These are the activations of a small neural network, seen along a few directions. Each row is one input.
Each table varies a few parts of the input and shows all the possible inputs, shuffled.
A made-up example of a description, with smaller parts first: line(6) and (point or ring(9) or (values(3) and ring(8))).
Shared parts are said once, and a part with two or three values counts as separate values.

Other details of the inputs vary at random and push rows far along two fixed directions, the same in every table; ignore that.

Table:
row 1:  305  165 -247  263  -16   27  355   -8 -449  -45 -117 -457
row 2: -100  -39 -184   17   53  347  162   83 -106 -100 -148 -274
row 3: -371 -365  257 -117  -74 -152 -337   88  139  201  -59  536
row 4: -356 -241  109  106 -207 -410 -171 -197 -309  296   87  293
row 5:  127  113 -111  653 -236  345   11  274 -223  -42  -93 -120
row 6: -372 -115  160 -270   -7 -430 -283 -259   48  167   96  348
row 7:  200  256 -159 -108  -38  118  175 -135   20  -98   34 -277
row 8: -498 -164  307 -444  145 -159 -334 -197  327  122  259  406
row 9: -253   85 -193 -232   92  460   47  -25  368 -170   31  -74
row 10:  363  246   76  696 -317   72    1  327  -10 -178 -102  -93
row 11: -152   63  -22  191 -145  413   95  265   13 -213 -217  -41
row 12: -251  -88  166 -350   14 -520 -217 -268   48  192   71  311
row 13:   55  174   85  309   57  495 -157  291  210 -130   85  -33
row 14: -117 -495  -31  -64   60 -391  -37  -36 -384  462  -36  245
row 15: -115 -196  165 -456   17 -494 -153 -287    9  260   71  277
row 16: -200  128 -170 -196  156  470  -53    8  444 -168  104 -128
row 17:  -55   60 -150 -755  252  288  200 -181  571 -235  -18 -120
row 18: -415  -54  297 -500  193 -282 -327 -253  302   82  201  417
row 19:  322  226   34  667 -371   92  112  300  -65 -211 -171  -70
row 20:   38  446   22 -274  234  256  -36  -99  444 -251  203 -192
row 21:  -91  251 -117  168  -55  289  -66  -29  142 -128  181 -250
row 22: -273 -129   97   49 -156 -528 -163 -251 -329  252   34  300
row 23: -100  171   96 -576  -48  179  197   -9  644 -469 -331  125
row 24:  -91  330 -114 -359   47  176   95 -159  369 -255   28 -148
row 25:  167  -44  -96   11 -132  196  242  239    9 -321 -196  -90
row 26:  278  147 -194  -73  149  132  133  -83   80  -55   65 -340
row 27:  378   57 -167  445  234  219   47  191 -297  172  184 -372
row 28:  479  353  -39  367   44   28   45  -53 -282   48  216 -377
row 29: -235 -309   12  457 -201 -446  -22  -35 -795  392  -97  188
row 30: -216 -195  544 -326  -13 -257 -272  114  541  -48  -30  661
row 31: -114  135  161 -140 -190  224  172  249  464 -466 -300  109
row 32:   -3  -43 -246  -74  138  279  272  143 -127  -34 -130 -284
row 33:   58 -386  -35  235  -59 -586  122  -45 -851  440 -128   66
row 34:  -66 -132  443 -478   59 -357 -224 -128  482   17  -58  596
row 35:  -60  249 -152  501 -230  177  170   31 -391 -105    6 -365
row 36:  172  208 -117  606   87  262  -81  109 -253   76  226 -264
row 37:  171  -21  -63 -277   25  345   37  192  531 -348   -3  -25
row 38: -314 -480   94 -294  125 -225 -265 -102   21  307   17  296
row 39:  324   18 -297  415  105  192   88  172 -297  157   69 -407
row 40: -196  -97   87  407 -265 -638  -35 -159 -785  280  -72  143
row 41: -153  -57 -187 -303  157  477   47    5  338 -138  -34 -158
row 42:  -21 -435  -15 -128   49 -485   -2 -140 -395  416  -17  221
row 43:   74 -199  231   73 -287 -608  -70 -115 -152  180 -227  477
row 44:  515  318  -33  549 -244  -21   53   92  -66 -122 -127 -167
row 45:  455    5 -184  473 -227  139  169  246 -223 -157  -65 -179
row 46:  551   59   -5  533  -45  147   21  285 -167 -109  122 -168
row 47: -188  168  -35 -778  103  197  232 -163  421 -297  -93 -116
row 48:   89  186  -19 -661  443  391   89 -120  659 -248  166 -194
row 49: -120 -433   55 -448  195 -394 -115 -154  -15  335   51  267
row 50:  -23   52  -50 -216  347  550  -83   68  417 -139  157 -213
row 51:  -78  -66   86  326 -240 -727   25 -164 -781  299  -97  106
row 52:  477  116 -149  381  222  130   87   82 -308  124  201 -395
Description of these inputs: line(4) and (values(4) or ring(9)).
The inputs of row 48 and row 26 match in every part but the line(4) part. If row 46 is changed in the same way as row 48 into row 26, which row does it become? -> row 37
Start at row 1 and move only the ring(9) part, one step at a time. The first step leads to row 33. Which rows follow, in order? -> row 32, row 2, row 29, row 35, row 40, row 51, row 47
Change only the values(4) part in row 10. List by row number the other rows that result. -> row 3, row 37, row 44

Table:
row 53:  162   11   44  438 -181  155  -69  198  -47  -21    6   24
row 54:  337   35 -142  160   86   32    9  -30 -182  138  117 -223
row 55:  150  289 -202  231   85  412   55  -33   35  -91  117 -382
row 56:  277  142  -42  351 -187 -126  133   78 -180  -48 -267  -91
row 57: -139 -211  307 -257 -134 -268 -216    8  375  -20  -32  479
row 58:  230    6  -54 -154  120  -91  -29  -91   82   74  104  -99
row 59:  186  205 -354   18 -112  344  283   16   81 -256  -58 -359
row 60:  -80  -11   34 -130   62  -76 -110 -195   58  111   88   66
row 61: -249  255   -2 -501   71  309  126  -99  411 -305  -63  -93
row 62: -306 -445   76 -679  310 -141 -192 -125  274  241   94  288
row 63:  -20   61   24  114  -88  -24 -129  -41   -8  -29  127   74
row 64: -215 -368  233 -261  -92 -489  -85 -101  -62  241 -292  535
row 65:  225  207  -65  340  -55 -119  -31 -117 -196   73   93 -208
row 66:  170    4   27  204   15   69  162  142 -302  -78   19 -138
row 67:  277  462  -54  146  133  258   84   70  230 -210   77 -316
row 68:  270  261 -340   99 -166  206  289   14   52 -274  -64 -399
row 69: -498 -180  128 -388   49 -158  -51  -91   12   95  -71  209
row 70:  127  144  -99   79  132  427  229  252   -2 -293   26 -362
row 71:  -65 -155  241   38   68 -470 -176  -95 -225  349   51  342
row 72:   22 -307 -133  297 -243 -397   65  -73 -603  306  -69   93
row 73: -177    2  142 -789  226  284  136   16  591 -388   -5   92
row 74: -249  -98  -18 -206  170   80 -123 -105  159   90   95   11
row 75:    6 -159  108  460   58 -380 -153   66 -529  423   68  112
row 76: -302    0   75 -243   -1  -18   34 -112  -15    4  -59   83
row 77: -199 -158   15 -208   43   65   27   80  165  -11 -270  147
row 78:  222   62   60  419 -215   89  -66  171  -20  -56   -1   30
row 79:  -20   52  -97  378  -58  112 -110  103 -163   -1  138 -120
row 80: -162 -390  220  214 -159 -303 -260  141 -148  256  -21  410
row 81:   25  -86 -309  198 -115   69  165   64 -258   12  -60 -224
row 82:   12  -53   -6   74  -59   32   79   57  -53   22 -261   76
row 83: -127   60  160 -785  196  183  146    8  647 -436  -11   64
row 84:  205 -289  -15  302   31 -363 -117  -76 -566  468  110   43
row 85:  219  400 -122  278  -97  253    5   44  143 -297  140 -289
row 86:   51  264  -29  -34  229  374   39   65  264 -116   84 -166
row 87:  -60  -52   28  245  -93  -88 -157  -25 -186   91  133  114
row 88: -303   43  164 -450  -32 -242    8 -182  166  -67  -84  175
The inputs of row 75 and row 71 match in every part but one. If row 62 is changed in the same way as row 75 into row 71, which row does it become? -> row 54
What do these inputs look like to the network? -> line(4) and (values(4) or line(5))
List by row number the other rows that have the line(4) part in common with row 67. -> row 56, row 57, row 58, row 65, row 68, row 83, row 85, row 88
